Each row below holds a small network's activations on one input, seen along a few directions.
Each table varies a few parts of the input and shows all the possible inputs, shuffled.
A made-up example of a description, with smaller parts first: one of 2 separate values, together with either a single point or one of 9 places along a line or (one of 4 places along a line, together with one of 5 places around a ring).
Shared parts are said once, and a part with two or three values counts as separate values.
In the rows, zero is written as 128.

Rows:
r1: [130 143 154 122 170  94 152 139 147 121 150 116 106 112 144]
r2: [156 113 170 198 158 117 115 154 155 159 151  90  93 135 125]
r3: [143 141  93  69 116 132 149 145 131 105 148 102 181 139  75]
r4: [152 117 155 174 109 140 124 178 165 121 135  91 130 149 100]
r5: [141  91 126 190 148 119  95 103 133 181 127 103 103 132 125]
r6: [140 160 136  96 187 101 152 145 150 145 189  83 141 130 123]
r7: [124 133 100  89 177 109 131  93 127 168 159  93 151 123 121]
r8: [124 105 172 163 114 119 134 171 147 110 111 174  44 110 178]
r9: [ 65 227 231 163 162 140 108  80  53 175 118 154 140 105 230]
r10: [141 131  62  74 154 127 123  92 100 133 136 109 164 128  98]
r11: [154  97  75 162 111 142  94  94 114 144 101 109 122 141  99]
r12: [124 110 164 135  85 149 134 192 163  81 109 168  85 135 147]
r13: [127 117  75 101 133 122 130  84 101 116 112 145 136 127 126]
r14: [121 122 109  89  98 138 153 133 127  85 125 142 155 135 102]
r15: [147 161 129  79 135 120 154 173 164 116 168  81 172 142 102]
r16: [128 139 150 101 124 124 156 165 159  94 140 120 142 133 126]
r17: [104  81 127 170 111 125 114 120 115 129  99 185  52 100 170]
r18: [138 101 109 150  81 154 123 146 134 106 113 114 144 152  79]
r19: [104 227 161 107 150 150 106  51  68 199 113 121 241 108 143]
r20: [115 119 117 119 162  96 135  90 124 144 128 136 120 113 145]
r21: [119  84  85 144  74 140 110 113 107 109  84 194  88 125 141]
r22: [117  97 115 124  58 158 125 154 133  75 101 189 107 141 116]
- Describe the family of inputs behind these rows. => either one of 2 separate values or (one of 4 places along a line, together with one of 5 places around a ring)
- Which of the alternatives is r9? => one of 2 separate values

Rows:
r23: [ 93 202 117  88 185 125 111  26  43 189 130 129 191 104 164]
r24: [ 87 195 135 133 168 138  78   6  36 226  98 152 178  97 188]
r25: [176 130 134 105 179  93 157 185 201 143 194  43 145 136  81]
r26: [182  57  23  93  84 140 137 179 169  71 146  85 131 172  26]
r27: [117 142 214 183 155 110 133 169 150 131 137 132  57 116 197]
r28: [111 135 243 244 146 124 106 154 129 155 120 152  36 112 210]
r29: [124  31  80 151  50 138 128 151 139  56  76 212  40 130 125]
r30: [109 224 128  57 159 131 144  74  79 152 146  93 248 122 116]
r31: [121 154 197 120 141 121 155 191 175 122 168 110 128 130 141]
r32: [150 174  88  60 193 107 148  80 127 160 176  33 245 143  61]
r33: [116  15  98 208  31 151  99 134 129  87  45 224  24 124 142]
r34: [148  78  80  95  45 157 140 186 159  45 100 169 114 149  84]
- Describe the family of inputs behind these rows. => one of 3 separate values, together with one of 4 places along a line
- Changing only the place on the line of 4 turns r31 into r27. The same change can be made to r34. Which row results? => r29
- A walk changes only the place on the line of 4. It starts at r24 and steps to r23. List the rest of the walk in order. => r30, r32
